These are the activations of a small neural network, seen along a few directions. Each row is one input.
Each table varies a few parts of the input and shows all the possible inputs, shuffled.
A made-up example of a description, with smaller parts first: ring(8) and (point or ring(11) or (values(2) and line(6))).
Shared parts are said once, and a part with two or three values counts as separate values.

A family of inputs:
r1: -12.9 -33.6 -3.9 30.7 57.7 14.3 -26.3 30.0 13.3 -26.2 -20.2 26.9 -39.1
 9.9 13.8 -5.0
r2: -10.0 3.7 -26.5 37.6 16.6 -41.1 34.7 13.7 31.5 11.3 -30.2 -26.0 -22.7
 -10.7 -3.4 -25.9
r3: -16.2 -31.0 13.3 20.7 31.1 31.6 -28.9 43.2 -1.8 -16.2 -22.0 50.4 -20.8
 22.9 0.2 -6.2
r4: 0.8 -1.8 -21.4 16.8 17.5 -25.8 22.6 18.4 31.4 11.6 -29.4 -19.5 -35.2
 -28.1 2.2 -28.0
r5: -24.0 12.8 -13.3 6.2 0.2 -31.3 17.5 19.8 13.0 34.1 -34.0 4.3 -1.0 11.0
 -16.4 -22.7
r6: 34.5 -4.7 -1.9 -27.0 -2.0 25.9 -17.7 -39.4 -17.9 -40.5 41.6 17.1 10.0
 9.8 5.4 18.0
r7: -4.0 -27.4 -10.5 4.9 -16.5 6.1 5.7 26.5 15.5 43.3 -38.0 11.5 -6.0 -11.3
 -8.6 -27.7
r8: -18.0 7.4 -13.7 26.6 13.5 -47.9 26.3 13.5 20.9 23.6 -37.2 -17.5 -23.5
 -10.5 -13.8 -1.9
r9: 6.1 -14.1 -1.7 -27.4 -6.3 25.8 -18.6 -28.5 -33.7 -36.7 37.9 25.5 17.4
 -6.7 -0.8 12.6
r10: 32.0 42.3 60.4 -5.9 -35.1 40.1 -49.6 -11.4 -39.7 -13.6 60.1 -48.5 24.9
 39.9 28.6 49.6
r11: -14.4 -7.2 -9.7 3.4 -10.4 -16.2 9.2 28.4 12.0 44.7 -27.5 13.6 5.2 2.1
 -14.9 -21.5
r12: 18.1 21.7 2.5 -54.7 -75.6 -1.6 29.1 -59.1 -5.8 23.9 37.2 -50.6 58.1
 -36.1 -6.4 15.8
r13: 19.2 -8.5 -19.4 -45.2 -55.3 -2.4 24.5 -52.1 -11.7 33.3 13.3 -18.3 35.9
 -47.1 -9.2 -15.0
r14: -2.6 -32.2 13.0 26.7 39.6 27.0 -28.6 44.8 0.6 -24.6 -28.1 43.5 -31.6 9.9
 15.7 -2.6
r15: 47.6 0.8 -19.3 -44.5 -51.2 -2.3 26.6 -63.4 4.6 29.9 16.2 -26.6 28.9
 -31.3 -3.0 -10.5
r16: 35.4 23.3 -5.3 -43.5 -67.8 -2.0 23.4 -71.8 5.2 32.6 34.8 -36.4 43.6
 -28.5 2.0 3.3
r17: -22.6 17.5 -14.0 18.7 9.4 -42.7 34.3 15.3 15.6 31.7 -29.5 -10.4 -15.0
 14.4 -9.7 -17.3
r18: 9.8 -28.6 -11.7 11.1 -8.2 1.0 6.4 28.0 18.0 34.9 -44.0 4.4 -17.2 -24.5
 7.2 -24.3
r19: -10.9 -6.8 3.6 32.0 65.4 0.8 -14.1 35.8 13.1 -46.6 -13.0 20.3 -49.9 6.1
 10.3 -6.8
r20: 42.7 50.2 43.3 -22.7 -85.4 11.1 -3.4 -36.6 -16.2 59.2 33.2 -92.4 44.4
 -2.7 18.3 17.9
r21: -3.7 0.3 3.8 -33.3 -10.7 32.0 -15.0 -20.2 -37.6 -40.7 46.6 10.7 34.3
 -9.3 -7.2 29.1
r22: -25.8 -11.6 14.2 18.8 37.1 9.3 -25.4 45.0 -5.7 -14.2 -11.8 52.6 -9.9
 36.2 -5.8 -0.2
r23: -29.2 2.1 11.0 41.7 61.5 -21.3 -9.9 30.8 2.4 -34.1 -20.8 22.2 -38.3 23.4
 -5.0 18.9
r24: -21.9 -1.8 -1.4 52.7 64.4 -14.2 -2.0 31.1 13.0 -46.2 -13.9 14.4 -38.1
 23.2 4.9 -5.1
r25: 23.3 16.2 11.1 -26.4 -18.3 26.7 -22.6 -46.8 -18.3 -39.5 61.5 7.7 24.2
 13.6 11.1 33.4
r26: -35.2 7.5 10.6 21.3 47.8 -5.6 -17.8 36.8 -4.9 -23.7 -18.3 43.8 -16.2
 44.7 -7.3 -1.9
r27: 8.9 6.9 -13.0 -51.1 -59.9 3.4 29.2 -44.8 -14.9 31.0 21.0 -33.6 53.1
 -50.4 -16.1 0.1
r28: 6.4 14.1 18.1 -37.2 -26.1 27.7 -17.9 -33.1 -29.9 -49.9 64.8 -6.0 38.9
 6.6 3.1 46.9
r29: -0.2 -29.9 -28.5 15.1 9.9 -12.1 9.7 13.2 30.8 32.8 -36.5 -12.6 -24.3
 -24.4 5.7 -26.2
r30: -33.6 12.1 10.5 33.8 57.0 -16.7 -1.4 32.7 -2.7 -25.4 -13.7 29.5 -30.2
 47.9 -0.9 3.3
Question: Describe the family of inputs behind these rows.
Answer: values(2) and (point or ring(5) or ring(9))
Question: Changing only the values(2) part turns r25 into r16. The same change can be made to r26. Which row results?
Answer: r5
Question: Which other rows does r15 become when the ring(5) part takes its other values? List them by row number.
Answer: r12, r13, r16, r27
Question: Which other rows does r4 become when the values(2) part takes its other values? List them by row number.
Answer: r19

A family of inputs:
r31: 6.6 -17.7 11.5 11.1 30.3 35.3 -33.4 15.6 -8.5 -47.0 15.3 21.3 -17.6 9.2
 17.8 8.3
r32: -19.1 -11.3 -2.3 -4.6 28.9 10.3 -11.2 1.1 -15.8 -50.8 16.5 35.9 0.5 3.6
 -8.2 17.6
r33: -19.5 -7.4 9.2 -3.7 20.7 21.5 -22.0 19.0 -19.0 -29.7 9.6 49.5 6.2 30.4
 -7.1 6.6
r34: 0.5 -10.8 -5.8 1.6 38.3 11.1 -15.1 -11.4 -6.4 -58.1 21.3 37.9 -13.9 12.4
 3.0 12.4
r35: -11.1 -27.0 -6.4 30.7 21.7 -7.8 -2.4 43.4 19.7 30.2 -53.7 18.9 -31.8 0.2
 -0.7 -23.2
r36: 35.4 8.6 -16.7 -44.5 -48.2 -1.2 21.5 -68.3 -5.7 8.0 35.5 -28.9 33.3
 -32.8 -1.3 4.6
r37: -29.5 -19.5 -31.4 15.0 27.8 -30.9 27.3 21.4 21.4 8.2 -40.4 16.9 -21.0
 -21.2 -16.9 -22.4
r38: 15.5 8.1 -12.3 -49.9 -57.2 -0.9 24.9 -56.4 -15.1 15.7 32.1 -29.4 46.6
 -41.5 -12.0 8.8
r39: -2.8 -26.1 -16.1 32.1 29.3 -6.5 5.8 35.5 28.9 11.2 -43.1 2.3 -38.0 -15.0
 7.5 -32.0
r40: -15.7 42.7 42.7 36.6 36.0 -4.3 -28.1 26.0 -14.8 -33.2 17.3 -14.6 -17.2
 58.2 12.8 33.1
r41: 14.2 13.1 -0.6 -49.5 -66.3 9.5 13.0 -39.1 -16.1 36.1 25.2 -15.0 53.5
 -14.9 -10.4 -2.7
r42: -29.6 -15.9 -19.7 17.2 19.1 -20.8 15.3 39.8 17.8 28.5 -46.2 30.0 -15.0
 5.2 -16.2 -34.0
r43: 32.8 2.1 11.6 -37.9 -64.0 21.1 -4.4 -34.5 -11.4 37.4 19.8 -26.5 37.4
 -20.7 4.4 10.5
r44: -9.8 -19.7 -33.7 21.0 37.1 -30.0 24.4 8.7 31.6 0.9 -36.9 18.2 -35.1
 -12.3 -6.4 -27.5
r45: 40.9 2.9 0.3 -35.8 -57.0 22.2 3.2 -41.6 -4.7 17.6 30.9 -44.5 29.6 -36.0
 12.0 1.6
r46: -24.1 35.2 16.4 58.3 33.7 -45.9 12.3 49.1 22.6 23.3 -41.9 -30.7 -39.5
 33.6 3.4 -7.5
r47: -1.5 -19.5 22.4 8.4 23.2 34.0 -40.7 23.1 -17.4 -27.6 3.3 37.8 -10.9 25.1
 9.6 17.6
r48: 17.0 62.2 30.9 -6.1 -53.5 -16.7 9.7 -31.1 -7.0 29.1 35.5 -79.0 32.8 16.6
 8.8 28.1
Question: Changing only one part turns r37 into r38. The same change can be made to r46. Which row results?
Answer: r48
Question: Describe the family of inputs behind these rows.
Answer: values(3) and (point or ring(5))
Question: List by row number the other rows that have the values(3) part in common with r32.
Answer: r31, r33, r34, r40, r47
